Each row below holds a small network's activations on one input, seen along a few directions.
Each table varies a few parts of the input and shows all the possible inputs, shuffled.
A made-up example of a description, with smaller parts first: one of 2 separate values, together with either a single point or one of 11 places around a ring or (one of 4 places along a line, together with one of 8 places around a ring).
Shared parts are said once, and a part with two or three values counts as separate values.

Rows:
R1: [-35  12  27 -41   4   8  -4 -21  24  23   6  11  52  18   6]
R2: [ 46   7 -18   3 -16  -9   1 -23  -2 -23  11 -15 -24   1 -31]
R3: [ -6  -6 -22  45   4  26   9  18  -6  -5  -6   1  -8 -12  20]
R4: [-42  16  22 -34  12 -21  -6 -17  30   2   3 -16  51  10  -9]
R5: [-36  11  23 -49   5 -12   0 -24  19  27   4  -9  51  -1   2]
R6: [-46 -11  41 -39  17 -33  -5  28  18  -7  24  -4   6   9  11]
R7: [-41 -14  43 -55   9 -20  -3  25   9  21  24   1   5  -3  18]
R8: [-40 -11  47 -46   9  -2  -5  26  12  14  26  21   6  16  25]
R9: [ -2  -6 -20  40   8  13   8  28   0 -18 -19  -5  -6 -22  12]
R10: [ -9 -13 -11  38  -4   0  13  13  -7 -20  -4  -8  -7 -42   0]
R11: [ -5 -12 -11  21 -14   9  16  11 -24   1  -6  -4  -5 -49   9]
R12: [  7 -13 -16  35  10  19  -7   3 -14   2 -13   2 -11   3   5]
R13: [-36  23  11 -22  15   2 -19 -11  30  20   5   0  57  39   9]
R14: [ -6  -9  -3  30 -12  28  21   9 -17  -3  -7   8 -10 -30  17]
R15: [-37  -3  33 -27  23  -9 -19  34  17  10  27  11  11  36  33]
R16: [ 24  13 -25  23  -2   8  -3 -12  -6   3  -6  12 -23  14  -3]
R17: [ 49   6 -19 -12 -21   2   8 -23 -19  -2  13  -8 -19  -6 -28]
R18: [ 27   4 -12   2 -15  -6   8 -17 -22  12  -3   6 -18 -22 -19]
R19: [ 48   8 -13  -5 -22  18  12 -26 -13  -5   9   2 -25  13 -16]
R20: [ 23   6 -11  18  -8 -16   3 -15  -4 -10  -3   0 -22 -15 -25]
R21: [  8 -21  -5  12  -9   1   4  -4 -30  10 -13  -3  -7 -32  -8]
R22: [  7 -17   2  21  -6  21   8  -5 -23   5 -14   9 -12 -14  -1]
R23: [ 30  14 -21  19   0  -5  -6  -1   1 -10 -19   5 -22   4 -10]
R24: [ 52  14 -28   4 -11   0  -8  -9   4 -23  -5 -11 -24  21 -15]
R25: [-33  21  13 -26  15 -14 -14  -1  37   6 -10 -11  59  35   4]
R26: [ 11 -13 -13  31  12   5  -8  12  -7 -11 -27  -5 -10  -6  -2]
R27: [  5 -20  -4  29   0  -7  -2  -2 -13 -11 -11  -8 -10 -26 -16]
R28: [ 25   8  -6  10 -14  11  13 -19 -15   7  -6  18 -24  -3  -9]
R29: [-35  -6  32 -32  25 -27 -13  42  24  -6  12   3  14  33  29]
R30: [ 46  12 -32   8 -13  12  -4 -20  -3  -9   8  -4 -25  31  -8]
- The inputs of R28 and R16 match in every part but one. If R1 is changed in the same way as R28 into R16, which row does it become? => R13
- Describe the family of inputs behind these rows. => one of 5 places around a ring, together with either one of 2 separate values or one of 4 places along a line
- Which other rows agree with R27 in the place on the ring of 5? List them by row number. => R2, R4, R6, R10, R20
- Which other rows does R15 become when the choice among 2 separate values takes its other values? List them by row number. => R13
- Start at R30 and move only the place on the line of 4, one step at a time. The first step leads to R16. Which rows follow, in order? => R12, R3

Rows:
R31: [ 41  19 -33  19 -21  20   8 -38  -5  -6  -3  -1  -2   1 -22]
R32: [-19 -34  17  11   7   6   7  35 -11  -8   8   4 -28 -22  20]
R33: [-40   9  17 -15   7  -8 -11 -13  26  11  -7  -2  46  16   4]
R34: [ 49  11 -17   1 -17   4   5 -15  -8 -11  10   7 -41  20  -6]
R35: [  7  21   1 -27 -12   0  -3 -31  13   4  -5 -11  30  11 -21]
R36: [ 20   6  12 -44  -7 -18  -7  -3   8  -2  19  -3  -1  33  -6]
R37: [ 20  -3 -29  39  -2  11   4  -5  -9  -9 -24  -2  -2 -28  -9]
R38: [ 38  -2 -18  17  -5   4  -2   4 -15 -12  -1  -4 -45  13  -6]
R39: [-29  -5  34 -23  20  -6  -3  35  13   4  15  11   6  16  20]
R40: [-43   5  14  -9  13   3   5   3  14  15 -15   3  42   1  11]
R41: [ 40   6  -1 -22  -7 -14  -5 -18  -7   5  12   7 -29  25 -17]
R42: [ -6 -22   3  27  -4  -3  12  36 -20 -13   4   6 -39 -30   9]
R43: [-19  24   5 -29   5  -8  -4 -27  29  14   0 -14  38  12  -8]
R44: [-43  -9   4  11   6   8   2  11  -4  18 -15   0  32 -25  24]
R45: [ 28  18 -15  -5 -13   5  -3 -44  -3  10  -5   0   6   2 -34]
R46: [-25 -20  -1  29   7  14  13   2 -15   0 -19  -4  14 -40  12]
R47: [-32 -21  23  -5   9   1  -6  44  -2   7  16   9  -7  -9  29]
R48: [ 26 -10 -12  19  -3   0  -1  20 -10 -18  -5   6 -45 -11   4]
R49: [ 31   4 -35  38  -8  17   3 -19 -12  -5 -17 -12  -3  -5 -20]
R50: [-28   0  30 -33  16 -19 -19  16  21  -2  23   6  15  34  14]
R51: [ -9  11  13 -47  11 -22  -9   2  20   2  28  -4   9  33   2]
R52: [ -8 -10 -12  48  -4   5  16   6 -21  -4 -19  -4   4 -46   0]
- The inputs of R49 and R38 match in every part but one. If R52 is changed in the same way as R49 into R38, which row does it become? => R42
- Describe the family of inputs behind these rows. => one of 2 separate values, together with one of 11 places around a ring
- Which other rows does R34 become when the choice among 2 separate values takes its other values? List them by row number. => R31

Rows:
R53: [ 18   0  -4  -3 -10  -5  12 -11  -8 -10   6  -1 -21  -3 -14]
R54: [-44   3  30 -41  13 -17 -11  12  27   7  15  -5  35  17  17]
R55: [ 22   1  -6 -11 -14   0  14 -12 -17   1   5   1 -20  -1  -8]
R56: [ -8 -19  -6  22   3   4  -3   6 -13   4 -11  -2  -4 -29   4]
R57: [ 21  -4   1  -2  -8  -3   4 -12  -8  -5  -2   3 -26   1 -13]
R58: [-46   2  34 -40  15  -6  -7   9  23  15  19   3  33  21  17]
R59: [ 13   1  -7  18  -2  10   2  16  -5  -5  -2   9 -15  -2  11]
R60: [ -5  -9  -2  20  -5  14   5   6 -10   7  -7   2   2 -34   5]
R61: [ 21  19 -20   3  -5  -1  -2 -21   6  -4  -2 -10   7   9 -15]
R62: [ 10 -10 -10  21   6   2  -6  17  -8  -7  -4   3 -20   3   7]
R63: [ 24  20 -17   0 -11   7  -3 -21   1   6  -3   1  10   8 -12]
R64: [-42  -4  33 -38  19 -18 -18  14  19  16  12   0  34  22  14]
R65: [-12 -12  -4  24  -1   7  11   6  -7  -5 -10  -4  -1 -30  -1]
R66: [ 21  12 -13   5  -3   2  -5 -23   4  -2 -13  -2   2  16 -16]
R67: [  6  -2  -9  23   2   4   7  16  -3 -17  -3   2 -18   2   3]
- Describe the family of inputs behind these rows. => one of 3 separate values, together with either a single point or one of 4 places along a line
- Which other rows does R60 become when the place on the line of 4 takes its other values? List them by row number. => R55, R59, R63

Rows:
R68: [  0   5 -11  17  -7  20   8 -12  -2   5 -13  -1  14 -21  -8]
R69: [ 14  -8   7  -8  -3  -5  -1  19  -7  -6   9   8 -35   9   8]
R70: [-13  -8 -11  23  -2  10   7   3 -10   4 -17  -3  13 -29  11]
R71: [ 27   0  -5  -9  -8  -2  -6 -10   0 -11  12  -1 -16  17  -9]
R72: [ 10  11 -18  16  -8  10   4 -34  -3   5 -10  -6  10  -1 -17]
R73: [-42   0  40 -55  12 -19  -7  -3  17  21  14   1  41  13   7]
R74: [-20  -9   2  24   1   5  14  18  -7  -5 -11   3   0 -30  12]
R75: [ 26  21 -21   3 -10  -3  -3 -29   1   3 -11  -3   8   2 -23]
R76: [-38  11  18 -23  20  -7 -15  12  32   6   4  -1  39  34  18]
R77: [-14 -20   5  24   6   0   1  23 -11  -7  -2   2  -8 -20   8]
R78: [ 27  -3   0 -12  -1  -5  -2  11  -9  -6  20   5 -31  21   1]
R79: [ 26  17 -12  -7 -11  -2   3 -22   6  -6  -1  -7  -6   9 -19]
R80: [ -4 -19   5   8  10  -3  -3  24  -7  -4   6   4 -29  -6  11]
- Describe the family of inputs behind these rows. => either one of 2 separate values or one of 11 places around a ring
- What sort of input is R76? => one of 2 separate values
